Each row below holds a small network's activations on one input, seen along a few directions.
Each table varies a few parts of the input and shows all the possible inputs, shuffled.
A made-up example of a description, with smaller parts first: one of 6 places along a line, together with either a single point or one of 9 places along a line or (one of 2 separate values, together with one of 5 places around a ring).
Shared parts are said once, and a part with two or three values counts as separate values.

Other details of the inputs shift rows strongly along three fixed directions, in all tables alike. That doesn't count.

Table:
row 1: [ 18  13 -10  17  45 -16 -18 -21   4 -15  23 -49 -50]
row 2: [-34   6  10   3  35 -14   1 -22  10 -22  30 -38 -60]
row 3: [ 20  27  -9 -13  19 -17 -53  -7  22  16  47  21  18]
row 4: [  4   0   1   3  38 -25  -3 -34  -6 -14  -2 -54 -42]
row 5: [ -2 -11  62   7 -49  14 -15  -1  38 -37 -60  27  88]
row 6: [ 20  46  13 -16  15 -34 -18  11  44   6  48  21  -9]
row 7: [ 16  28 -19 -21  16 -16 -53  11  32   7  32  22  38]
row 8: [-19  -2   5   9  75   0  28 -14 -24 -36  23 -33 -48]
row 9: [ 17  35   1  -3  18 -18 -26  -2  38  23  44  38  -1]
row 10: [ 16  44 -17  15  14 -27 -26  -9  11  21  22  21 -15]
row 11: [ -9 -32 -55 -26 -27  11  31  63 -49  54  20  39   8]
row 12: [  6  17  -3   4   3 -17 -44  27  31  -7  47  30  -9]
row 13: [-18 -24  32  26  13  23  64 -23 -42  12 -42 -48 -36]
row 14: [-21 -37  59  15 -27  18 -37  -7   3 -39 -68  35  61]
row 15: [ -6  -9  23  12  -5  -1 -43 -15  14 -29 -69 -10  62]
row 16: [ 23  31  -8   6   0 -34 -70   1  21  18  15  27  35]
row 17: [ -4  35  13  26  64 -23  25 -12   8  -6  13 -44 -57]
row 18: [ 21  32  -9  16 -14 -44 -29  13  44   9  14  34  23]
row 19: [  2  -3 -16  19  49 -21  18 -39 -15 -14  18 -66 -54]
row 20: [ -8 -39  -3  12  -1  43  55 -24 -58 -10 -48 -73 -45]
row 21: [ -9  19   1   1  54   9  16 -34  10 -24   3 -28 -37]
row 22: [ -8  23  -6   4 -19  -9 -55  29  39  -5  40  30  11]
row 23: [  7   7  -8   4   2 -33 -30  20  19 -13  39  38   8]
row 24: [-61 -37   2   7  24  36  50 -17 -34 -12 -19 -58 -42]
row 25: [ 12  31  -1   2  27 -29 -41  15   6  -1  59  50   8]
row 26: [ 24  47 -19  -5   7 -29 -33  -5  44  -7  50  35   6]
row 27: [  3  20   6 -15  47  -8   6 -41   2 -26  27 -44 -56]
row 28: [ 22  45  -4  18  -2 -46 -12  20  31  13  37  19   2]
row 29: [ 27  31 -24 -13  13 -34 -48   1  37   0  63  17  19]
row 30: [ -9 -31  46  11 -28   9 -20   0   3 -61 -50  27  74]
row 31: [-13 -39  55  -5 -34  13 -19   2  -5 -55 -70  26  71]
row 32: [ -7 -13  36  17 -30  19 -24 -28 -13 -17 -78  -4  50]
row 33: [  4 -16 -38 -36 -49  30  55  64 -35  76   7  35  35]
row 34: [ 21  21 -15 -28  17 -26 -36  -4  22   6  45   4   0]
row 35: [  4  12   4  -1  25  -1   2 -35   6 -31  19 -29 -17]
row 36: [ -8 -31  -2  19   2  37  55 -25 -40 -14 -51 -56 -50]
row 37: [  7   2  52  29 -28   8 -17   7  25 -30 -59   0  35]
row 38: [ 23  45 -18 -23   8 -28 -27   1  34   7  45  30 -10]
row 39: [ -8 -16  54  28 -35  11 -24 -18  20 -15 -89  21  62]
row 40: [ 29  17 -21 -17   9  -5 -43  10  25   4  47   7   7]
row 41: [ 15  -7 -40 -24 -56  -7  52  59 -41  80  10  20   0]
row 42: [ 24  31 -13  -8  -5   1 -29   8  33  -4  28  28   2]
row 43: [  5  -6 -74 -19 -41  12  46  47 -51  76  -3  24   6]
row 44: [-12 -11  38  20 -27   7 -18  -1  26 -21 -92  15  67]
row 45: [ -9 -40   4  -8   4  58  52 -28 -44 -19 -28 -62 -35]
row 46: [ 21  31 -11  -5   2 -28 -19   7  49   7  46  36  11]
row 47: [  4 -24 -25 -26 -40  34  65  38 -51  81  17  22   6]
row 48: [ 25  38   7  -4   7  -8 -15  21  39   5  46  19  -7]
row 49: [  0   7  15  14  30 -23  19 -25  12  -9 -13 -33 -49]
row 50: [-24 -31 -62 -18 -53  14  44  45 -43  59  42  13  -2]
row 51: [-23 -28  -2 -13  23  45  52 -30 -43 -11 -32 -57 -21]
row 52: [ 31  45 -12  16   4 -36 -40  22  48  11  33  27 -10]
row 53: [-25 -26  52  15 -23  15 -37  -7  12 -24 -45  29  50]
row 54: [-31 -35 -42 -19 -64  32  25  44 -51  73  17  32  20]
row 55: [-21 -25  -7   8  19  28  52 -27 -53  -4 -50 -66 -31]
row 56: [ 14 -14 -68 -11 -59   3  46  36 -45  62   5  23   7]
row 57: [  2  -8  31  17 -55   1 -38 -15  12 -40 -78  10  82]
row 58: [-30   2   2  13  70  -8  15 -15   0 -19  33 -35 -66]
row 59: [-21 -61  18   9   0  40  37  -2 -38 -30 -37 -29 -29]
row 60: [-18 -39  50  -1 -26   4 -23  -3   7 -49 -64  18  41]
row 61: [ -3   2  14  -8  41  -5  32 -31  15 -11  13 -32 -55]
row 62: [  8  13   8   7  48   5  16 -23  27 -18  30 -30 -61]
row 63: [-14 -11  42   2  -5  22  -9 -13  34 -30 -62  11  50]
row 64: [  1  18  -4   9  38 -22  21 -35  -4 -13   0 -41 -69]
row 65: [ 13 -35 -54 -26 -40  27  39  67 -63  45  35  34   6]
row 66: [ -4  10  10  -1  42  14   6 -46 -13 -10  16 -35 -36]
row 67: [-10 -46 -55 -20 -55  14  49  54 -50  59  31  28   6]
row 68: [ -9  -9  45   6 -22  31 -21 -33  15 -28 -62  20  52]
row 69: [ 10 -29 -56 -35 -78  15  40  42 -68  70 -22  11  23]
row 70: [-20  -8  20   1  29 -16  -2 -13   8 -24  15 -17 -42]
Each input here is: one of 5 separate values, together with either one of 4 places along a line or (one of 2 separate values, together with one of 5 places along a line).
The inputs of row 37 and row 17 match in every part but the choice among 5 separate values. If row 12 is changed in the same way as row 37 into row 17, which row does it become?
Answer: row 58
The inputs of row 49 and row 44 match in every part but the choice among 5 separate values. If row 69 is changed in the same way as row 49 into row 44, which row does it become?
Answer: row 55
Which other rows does row 27 become when the choice among 2 separate values takes its other values? List them by row number.
Answer: row 69
A walk changes only the place on the line of 5. It starts at row 6 and steps to row 61. List the rest of the walk in order.
Answer: row 38, row 27, row 34
Which other rows does row 67 become when the place on the line of 4 takes its other values? List them by row number.
Answer: row 23, row 30, row 50
Which other rows does row 32 become when the choice among 2 separate values takes its other values? List them by row number.
Answer: row 66

Table:
row 71: [-12 -60  -2 -17 -51  65 121   4 -39  32 -59 -49 -18]
row 72: [ -42  -33   91   38    1   -9  -52  -34   44 -112  -71  -24   35]
row 73: [ 58  67 -45 -23  -2 -45 -55   9  22  14  43  32  39]
row 74: [-10 -11  37 -20   7  24  -4   6  24 -29  -3  30  42]
row 75: [ 17  39  26  -5  11 -24 -67  18  65 -39  51  73  34]
row 76: [ -35   -6   85   28   59    7   -9  -70   57 -116   -8  -44  -46]
row 77: [ -8  18  73  58  53 -35 -14 -57  43 -83 -57 -71 -42]
row 78: [ 16  22 -14   2  31   1  61  -8 -12  39  33 -10 -62]
row 79: [ -1  32  -3   9  51 -53 -49  20  17 -11  70  26 -17]
row 80: [-19 -56 -18 -23 -79  83   1  11 -53  37 -65   4  81]
row 81: [ -6 -15  32  28  -6  -2  20 -10 -17  -3 -71 -23  12]
row 82: [  4   5  15  23  37  -6  50 -26 -23  12   3 -38 -67]
row 83: [ 18  34  35  27 -19 -38 -37  -8  58 -19  -5  13   5]
row 84: [  9 -35  -1 -11 -66  54 -32   7 -12 -17 -51  -1  69]
row 85: [  3  36   0  23   2 -55 -93  33  55 -45  32  55  29]
row 86: [ 13   6 -21  18 -56 -11 -12  41 -13  41 -50  48  58]
row 87: [-27  -2  11 -25  16  22  10  11  19   6  30  21  11]
row 88: [ 17  49 -37 -31   0 -29 -85   9  32  32  47  43  23]
row 89: [ 40  29 -19 -23 -59 -18 -55  10  22  -7 -27  32  89]
row 90: [ 18  27   9 -26   7  -9 -35  34  51 -16  53  58  35]
row 91: [ 25  -2 -45  -6 -44  -9  52  44 -33  69  28  10 -33]
row 92: [-22 -36 -27   1  23  -6  48  23 -48   2  39 -38 -67]
row 93: [ 26  18 -76   9 -41 -31  22  61 -23  71  24  23 -20]
row 94: [ -7 -49 -25 -23   9  38  50 -29 -57  -9 -23 -77 -62]
row 95: [ -9   9  17 -25  10  10 -16  20  33   0  32  46  35]
row 96: [ 35  -8 -56 -38 -80 -14 -45  31   8  37  16  48  79]
row 97: [ 21  76   3  -9  13 -30 -31  15  73  35  41  44  17]
row 98: [ -2  29  24  19 -46 -33 -60  24  40  20 -49  50  79]
row 99: [  5  18 -49 -16  50 -21  -8 -32 -11  30  60 -30 -40]
row 100: [ 23  19 -60 -24  38 -25 -11 -13 -16  44  68  -7 -24]
row 101: [-32 -22  67  15  60  27  19 -52   8 -74 -14 -27 -32]
row 102: [ -1 -34 -11 -19 -72   6  -7  63 -17  17  16  62  46]
row 103: [ -7   6  38  58  49 -12  14 -46   2 -56 -65 -62 -48]
row 104: [  7 -17   7 -24 -57  12 -57  -7  22 -27 -46  10  57]
row 105: [ -1  12  -8   8  48 -40 -19  20   0 -17  61   2 -38]
row 106: [ -4   9 -25  26  -4 -11  20  12 -24  43 -26  -1 -14]
row 107: [-11   2 -14  10  13   1  61  -6 -35  58  14 -27 -64]
row 108: [ 36  47 -78 -25  21 -37  16 -10 -11  33  81 -36 -57]
row 109: [  4   3  59  -5 -55  28 -15   7  48   0 -90  46 104]
row 110: [ -9 -10  26  18  32  32 -20 -64  14 -67 -13 -79 -33]
row 111: [ 22  40 -17  -9   4   2 -85   1  28  10  39  30  42]
row 112: [ 10 -53 -36 -41 -48  46  24  14 -63  26 -40  -8  21]
row 113: [-34 -52 -23   9 -33  12  23  25 -35  -9 -14  -5  -5]
row 114: [ 30 -13 -21 -32 -66  33  56  54 -13  62 -26  37  46]
row 115: [-54 -52  32  20  52  17  44 -27 -48 -32 -24 -60 -48]
row 116: [-20 -66 -30 -35 -20  61  56 -15 -83  36 -49 -44 -13]
row 117: [ -5  17 -60   6  47 -33   1  34 -30  28  86  17 -57]
row 118: [ -2  32  46  24  45  -1  17 -46  32 -16 -14 -18 -37]
row 119: [  3  -4 -11   5 -12   4  48   9 -35  59  -1  -1 -28]
row 120: [  5 -50 -31 -25 -58  72  13  16 -64  35 -37   0  56]
row 121: [  5  80  43  27  58 -37 -40 -41  82 -20  26  10 -29]
row 122: [ 27  23 -22  -6 -24  -6  32  26  13  37  27  21 -22]
row 123: [-48 -52  45  15  44  31  49 -36 -44 -32 -13 -45 -51]
row 124: [  6 -36 -55 -41  -6  34  39   3 -72  47   3 -24 -27]
row 125: [ 17  -6  13  -1 -15  35 -50 -13   5 -34 -28  -4  50]
row 126: [ 22  52  16   3  62 -14  23 -19  39   4  30 -18 -46]
row 127: [ 18   4  23   0  23 -12 -58 -49  24 -44 -24  -6  47]
row 128: [ 22  -6 -44 -15  28 -13  11 -25 -18   0  37 -46 -43]
row 129: [   0  -45   42   -8  -75   57   54   11    3   -7 -108   -4   63]
row 130: [ -1 -52  -2  -4 -26  58 117  -2 -63  32 -50 -34 -36]
row 131: [-28  -5   6  -1 -27 -20 -54  40  10  11   4  56  62]
row 132: [-19  34 -10  27  66 -43 -45   0  17 -18  56  12 -37]
row 133: [ 12  -9  44  22 -69 -10 -38  25  19 -15 -99  37  97]
row 134: [ 24  25  50  28 -11 -21 -31  -7  36 -26 -35  19  24]
row 135: [-27 -20 -29 -29 -10  28  42  30 -29  49  49  34 -13]
row 136: [-38 -28 -11  -5  27  13  46   4 -47  27  48 -14 -59]
row 137: [-24  14 -15  39  39 -13  35 -23 -21  21 -17 -46 -64]
row 138: [ -2   4 -40 -10  18 -27  19  28 -11  23 112   4 -77]
row 139: [ 36  12 -15 -12  11 -22 -48 -19  15 -17  13   5  30]
row 140: [-45 -79  35 -16 -49  75  52   6 -43  -3 -66  22  51]
row 141: [ 21   6  -3  -9 -88   5   3  35  32  33 -20  56  53]
row 142: [ 40  45 -68 -27  29 -27   9  -7 -28  45  58 -12 -21]
row 143: [  8  19   8 -23   8  -7 -21  27  52 -24  52  34  11]
row 144: [  4  -9 -57 -50 -28  12  40  61  -2  50  91  35 -14]
row 145: [ -3  31   8  51  36 -40  -4 -32  31 -35 -11 -49 -64]
row 146: [ -27  -26  116   38   28    8  -43  -51   34 -123  -67  -14   27]
row 147: [-32 -59   9  -8  17  48  89 -14 -43 -26   5 -46 -67]
row 148: [  3  35  18  10  58 -42 -43   0  26 -23  81  27 -33]
row 149: [ 25  82 -48 -15  50 -51 -40 -25  21  27  71  -6 -20]
row 150: [-21  -4  39  39  44  -9  29 -40 -11 -15 -51 -60 -42]
row 151: [-48 -27  40  25 -41  10 -63  11  14 -38 -77  46  92]
row 152: [-32 -64   3  15 -18  30  28  15 -55 -27 -55  -8  12]
row 153: [ 32  31 -81 -40 -18 -13   7  19 -37  78  42  17  21]
row 154: [-15  15  72  58  44 -35 -14 -62  51 -80 -53 -73 -43]
The inputs of row 97 and row 129 match in every part but one. If row 151 is changed in the same way as row 97 into row 129, which row does it become?
Answer: row 85
The inputs of row 140 and row 101 match in every part but one. If row 115 is changed in the same way as row 140 into row 101, which row does it become?
Answer: row 79
What is each input in this table made of?
Answer: one of 6 places along a line, together with either one of 4 places along a line or (one of 2 separate values, together with one of 5 places along a line)
A walk changes only the place on the line of 6. It starts at row 141 and steps to row 122. List the rest of the walk in order.
Answer: row 130, row 78, row 118, row 121
Which other rows does row 87 become when the choice among 2 separate values takes its other values? List them by row number.
Answer: row 97
Which other rows does row 96 become when the place on the line of 4 takes its other values? List them by row number.
Answer: row 104, row 108, row 110

Table:
row 155: [ 48  62 -73 -10  -8 -27  58  30   0  86  77  -5 -64]
row 156: [ -7  -5 -24   6 -69 -25 -33  43 -23  50 -52  52  79]
row 157: [ 34  44   9 -20   0 -10 -40 -25  49  16 -22  17  58]
row 158: [ 28  14 -42 -30 -52   3  51  33 -28 108   3  38  22]
row 159: [ 23  34 -92  16  -4 -51   2  42 -21  66  50   3 -62]
row 160: [-20  32  38  24  29 -31 -30  29  53 -15  54  43 -29]
row 161: [ -3 -43 -37 -30 -17  51  43 -34 -81  37 -52 -44  -2]
row 162: [ -4  49  22  28  58 -40 -18  21  24  12  49  36 -31]
row 163: [ 15  -4 -79   0 -22 -41  21  67 -26  45  75  30 -44]
row 164: [ -6 -34   6 -40 -32  35 -40  11   8 -23  12  41  55]
row 165: [-30 -58  42 -15 -60  66  64  20  -8  10 -43  30  32]
row 166: [ -2 -20  69  14  -3  22  47 -36  24 -63 -51 -35 -18]
row 167: [ 45  55 -49 -10  49 -34 -42 -36  18  -4  65 -47 -57]
row 168: [ -7 -52  23  14 -17  10 -17 -16 -18 -61 -33 -26  17]
row 169: [-16   9  61 -11  36  19 -28 -35  70 -68  13   2  12]
row 170: [  1 -68  13 -25 -37  48  23 -23 -29 -51 -58 -39  28]
row 171: [  7  47   5  13  29 -49 -97 -31  27 -22   3  -5  37]
row 172: [-17 -14   9   2  66  40 113 -27 -41  27  18 -47 -89]
row 173: [  3 -20 -25 -44 -52  44 -35  27 -26  19 -14  62 100]
row 174: [-39  -5  15  12 -13 -25 -54  36  33 -33  16  57  34]
row 175: [-10 -34  26 -29   7  58  35 -18 -14   1 -36  -8  38]
row 176: [-52 -36   1   5  65  14  19 -25 -35 -48  52 -58 -76]
row 177: [ 52  76  -1  -2  30 -37 -54 -34  77 -20  21 -11  -8]
row 178: [ 12  51  45  56  17 -43 -32 -17  53 -33 -40 -23 -26]
row 179: [ 11 -21  52 -11  17  26  25 -47  30 -70 -39 -51  -6]
row 180: [-23 -18  -8  -3 -19  14 -50  20 -24   1  -7  41  72]
row 181: [ 14  29 -23   9 -48 -35  -6  55  -6  88  -4  57  38]
row 182: [ -7  20  67  45  11 -39 -10  -3  51 -73 -22  -3  -7]
row 183: [-43 -39 -20  28  72  10  65  -9 -71  21  25 -46 -93]
row 184: [ -6 -49 -29  10 -32  28  20 -18 -66  -2 -60 -63  -7]
The inputs of row 182 and row 181 match in every part but one. If row 163 is changed in the same way as row 182 into row 181, which row does it become?
Answer: row 156
What is each input in this table made of?
Answer: one of 5 places around a ring, together with one of 6 places around a ring
Which other rows does row 184 become when the place on the ring of 5 takes its other values? List them by row number.
Answer: row 168, row 171, row 176, row 180
A walk changes only the place on the ring of 5. It starts at row 161 and steps to row 173. List the rest of the walk in order.
Answer: row 164, row 170, row 167
